Small tables with named rows and columns. After each table, cells are looked up by row and column.

Dit.tsv
	Fakito	Bogapi	Tugatug	Zure	Kisuvo	Besugag	Kiti	Bivu	Dimis
Gom	121	110	112	129	125	117	112	138	149
Napunif	109	99	103	60	103	102	103	98	83
Lemonav	150	150	101	142	114	92	103	109	140
Fiki	76	97	124	216	138	119	102	121	131
Pazo	109	152	121	109	128	110	108	113	103
Zutase	95	130	114	97	99	75	118	122	111

Zutase, Kisuvo: 99
Lemonav, Zure: 142
Napunif, Bogapi: 99
Fiki, Bivu: 121
Pazo, Kiti: 108
Gom, Kiti: 112
Zutase, Tugatug: 114
Zutase, Bivu: 122
Fiki, Bogapi: 97
Napunif, Kiti: 103
Fiki, Kisuvo: 138
Zutase, Zure: 97
Lemonav, Kisuvo: 114
Pazo, Besugag: 110
Which row has the largest Dimis? Gom

Berukab =
	Lome	Kel	Betakas	Natuv
Lalu	12587	43822	67368	65061
Zuz	51797	58633	47922	87562
Kupok	70873	59143	39280	35454
Div	41200	53526	35678	49666
Zis	43319	46376	57285	40191
Vikonos	61335	46886	40720	82825

What is the Natuv of Vikonos in Berukab?
82825
What is the Kel of Div in Berukab?
53526
What is the Kel of Vikonos in Berukab?
46886
What is the Betakas of Div in Berukab?
35678
What is the Kel of Kupok in Berukab?
59143
What is the Natuv of Zis in Berukab?
40191

Fep:
|  | Kisopod | Torof | Bof | Losa |
|---|---|---|---|---|
| Vabezit | 6.24 | 8.71 | 5.35 | 7.68 |
| Kip | 6.23 | 8.20 | 5.79 | 7.40 |
| Mam | 6.96 | 2.30 | 8.49 | 3.98 |
| Pom | 5.51 | 9.08 | 4.77 | 7.90 |
| Kofidep | 6.17 | 5.09 | 6.77 | 5.59 |

What is the Kisopod of Kip in Fep?
6.23
What is the Torof of Kofidep in Fep?
5.09
What is the Kisopod of Vabezit in Fep?
6.24
What is the Losa of Vabezit in Fep?
7.68
What is the Losa of Kip in Fep?
7.40
What is the Bof of Pom in Fep?
4.77
What is the Bof of Kofidep in Fep?
6.77
What is the Torof of Pom in Fep?
9.08
What is the Bof of Mam in Fep?
8.49
What is the Kisopod of Pom in Fep?
5.51
What is the Losa of Mam in Fep?
3.98
What is the Bof of Kip in Fep?
5.79
What is the Torof of Vabezit in Fep?
8.71
What is the Kisopod of Kofidep in Fep?
6.17
What is the Torof of Mam in Fep?
2.30
What is the Torof of Kip in Fep?
8.20
What is the Kisopod of Mam in Fep?
6.96
What is the Losa of Pom in Fep?
7.90
What is the Losa of Kofidep in Fep?
5.59
What is the Bof of Vabezit in Fep?
5.35
Row with the largest Kisopod: Mam

Marufo =
fields: Luros, Diga, Leva, Mezurik
Kir: [200, 147, 171, 239]
Bes: [105, 123, 80, 35]
Valubaf: [125, 168, 142, 96]
Pil: [150, 150, 145, 137]
Ruzado: [177, 169, 187, 202]
Vimomil: [144, 148, 141, 132]
Ledimi: [110, 124, 89, 48]
Nul: [166, 164, 176, 186]
Niluves: [92, 128, 106, 185]
Vofo: [158, 153, 156, 154]
Zunone: [150, 152, 153, 157]
Laf: [187, 175, 200, 230]
Rizove: [119, 133, 104, 71]
Fod: [162, 158, 163, 171]

What is the Mezurik of Laf in Marufo? 230
What is the Luros of Ledimi in Marufo? 110
What is the Leva of Zunone in Marufo? 153
What is the Luros of Nul in Marufo? 166
What is the Leva of Ledimi in Marufo? 89
What is the Luros of Laf in Marufo? 187
Which row has the largest Leva? Laf

Kebele:
	Vadene	Minesed	Nedega	Disime
Kovum	41.913	74.322	14.710	20.734
Gizafer	51.282	61.334	14.710	20.734
Vom	13.804	87.311	14.710	66.587
Tob	60.652	22.368	67.159	20.734
Runu	70.021	22.368	67.159	20.734
Lukule	51.282	9.380	93.384	51.303
Puduti	51.282	35.357	40.935	5.449
Gen	23.174	48.345	67.159	97.156
Nus	60.652	61.334	14.710	5.449
Darob	70.021	22.368	54.047	20.734

Minesed of Gen is 48.345
Vadene of Gizafer is 51.282
Vadene of Nus is 60.652
Disime of Puduti is 5.449
Minesed of Gizafer is 61.334
Disime of Vom is 66.587
Minesed of Tob is 22.368
Nedega of Darob is 54.047
Nedega of Runu is 67.159
Disime of Nus is 5.449
Vadene of Darob is 70.021
Nedega of Nus is 14.710
Vadene of Gen is 23.174
Nedega of Kovum is 14.710
Vadene of Puduti is 51.282
Nedega of Lukule is 93.384
Vadene of Lukule is 51.282
Which row has the largest Minesed? Vom

Vesege.csv
,Rotama,Ber,Fubome
Sav,7.93,7.02,6.18
Vor,5.91,4.30,1.34
Tak,7.33,7.69,7.33
Til,7.13,7.04,5.54
Lodosi,5.28,4.66,2.38
Rariga,7.49,7.55,7.22
Zolazu,6.48,7.51,4.91
Zuruma,4.75,4.57,2.77
Rul,7.46,7.30,7.07
Vidorem,5.95,7.47,4.14
Gim,4.63,5.05,3.19
Fif,7.32,7.39,7.07
Litevur,6.43,7.56,4.67

Fif, Ber -> 7.39
Vor, Fubome -> 1.34
Vidorem, Rotama -> 5.95
Fif, Rotama -> 7.32
Rul, Fubome -> 7.07
Litevur, Rotama -> 6.43
Litevur, Ber -> 7.56
Til, Rotama -> 7.13
Lodosi, Fubome -> 2.38
Til, Ber -> 7.04
Gim, Ber -> 5.05
Tak, Fubome -> 7.33
Litevur, Fubome -> 4.67
Vor, Ber -> 4.30

Zat:
|  | Motav | Vimib | Tomelef | Sugu | Zarep |
|---|---|---|---|---|---|
| Rupepu | 48753 | 40815 | 54335 | 54863 | 48789 |
| Lan | 53790 | 54022 | 50797 | 54624 | 51024 |
| Bapina | 49254 | 49928 | 47861 | 53713 | 71248 |
| Mek | 46707 | 45482 | 53268 | 47645 | 67253 |
| Bidu | 50433 | 54539 | 65264 | 12433 | 54357 |
| Rize | 54058 | 54167 | 51641 | 54601 | 48203 |
| Lutirit | 61164 | 60725 | 52601 | 44730 | 31886 |
| Bos | 67180 | 60587 | 44437 | 81996 | 7246 |

Vimib of Bapina = 49928
Zarep of Rize = 48203
Vimib of Rupepu = 40815
Zarep of Bidu = 54357
Sugu of Bapina = 53713
Motav of Bidu = 50433
Tomelef of Bapina = 47861
Tomelef of Rupepu = 54335
Motav of Bapina = 49254
Sugu of Lutirit = 44730
Tomelef of Bidu = 65264
Tomelef of Lutirit = 52601
Zarep of Lutirit = 31886
Tomelef of Lan = 50797
Tomelef of Rize = 51641
Sugu of Bos = 81996
Motav of Rize = 54058
Sugu of Lan = 54624
Row with the largest Tomelef: Bidu

Table Kegu
         Vizazu  Basif  Zudu  Menone  Ful
Vokubul      74    102    95      49  149
Bagapu      164     96   174      48   72
Kol          46     41    89     152  191

What is the Ful of Vokubul in Kegu?
149
What is the Basif of Vokubul in Kegu?
102
What is the Vizazu of Vokubul in Kegu?
74
What is the Vizazu of Kol in Kegu?
46
What is the Menone of Bagapu in Kegu?
48
What is the Basif of Bagapu in Kegu?
96
What is the Menone of Vokubul in Kegu?
49
Which row has the largest Ful? Kol

Lalizi =
columns: Luba, Bef, Nem, Zan, Mav, Tek, Tekuneb
Lora: [0.347, 0.446, 0.468, 0.178, 0.285, 0.292, 0.515]
Rad: [0.364, 0.476, 0.280, 0.569, 0.704, 0.592, 0.436]
Dov: [0.301, 0.563, 0.355, 0.250, 0.373, 0.425, 0.393]
Gep: [0.560, 0.083, 0.420, 0.760, 0.595, 0.423, 0.440]
Bakose: [0.348, 0.433, 0.486, 0.177, 0.314, 0.280, 0.564]
Vilos: [0.394, 0.417, 0.295, 0.607, 0.712, 0.576, 0.453]
Sav: [0.334, 0.482, 0.434, 0.191, 0.289, 0.324, 0.461]
Kamek: [0.348, 0.433, 0.483, 0.178, 0.305, 0.281, 0.552]
Saborez: [0.535, 0.139, 0.401, 0.733, 0.645, 0.449, 0.472]
Mez: [0.344, 0.451, 0.470, 0.184, 0.283, 0.290, 0.506]
Lilimi: [0.420, 0.369, 0.317, 0.637, 0.712, 0.557, 0.465]
Suz: [0.470, 0.259, 0.357, 0.690, 0.697, 0.509, 0.481]
Sise: [0.307, 0.552, 0.370, 0.233, 0.355, 0.403, 0.402]

What is the Tek of Vilos in Lalizi?
0.576
What is the Mav of Gep in Lalizi?
0.595
What is the Bef of Sise in Lalizi?
0.552
What is the Tekuneb of Kamek in Lalizi?
0.552
What is the Tekuneb of Lora in Lalizi?
0.515
What is the Tek of Sav in Lalizi?
0.324
What is the Tek of Lora in Lalizi?
0.292
What is the Zan of Lilimi in Lalizi?
0.637
What is the Tek of Dov in Lalizi?
0.425
What is the Zan of Mez in Lalizi?
0.184
What is the Luba of Mez in Lalizi?
0.344
Row with the largest Zan: Gep

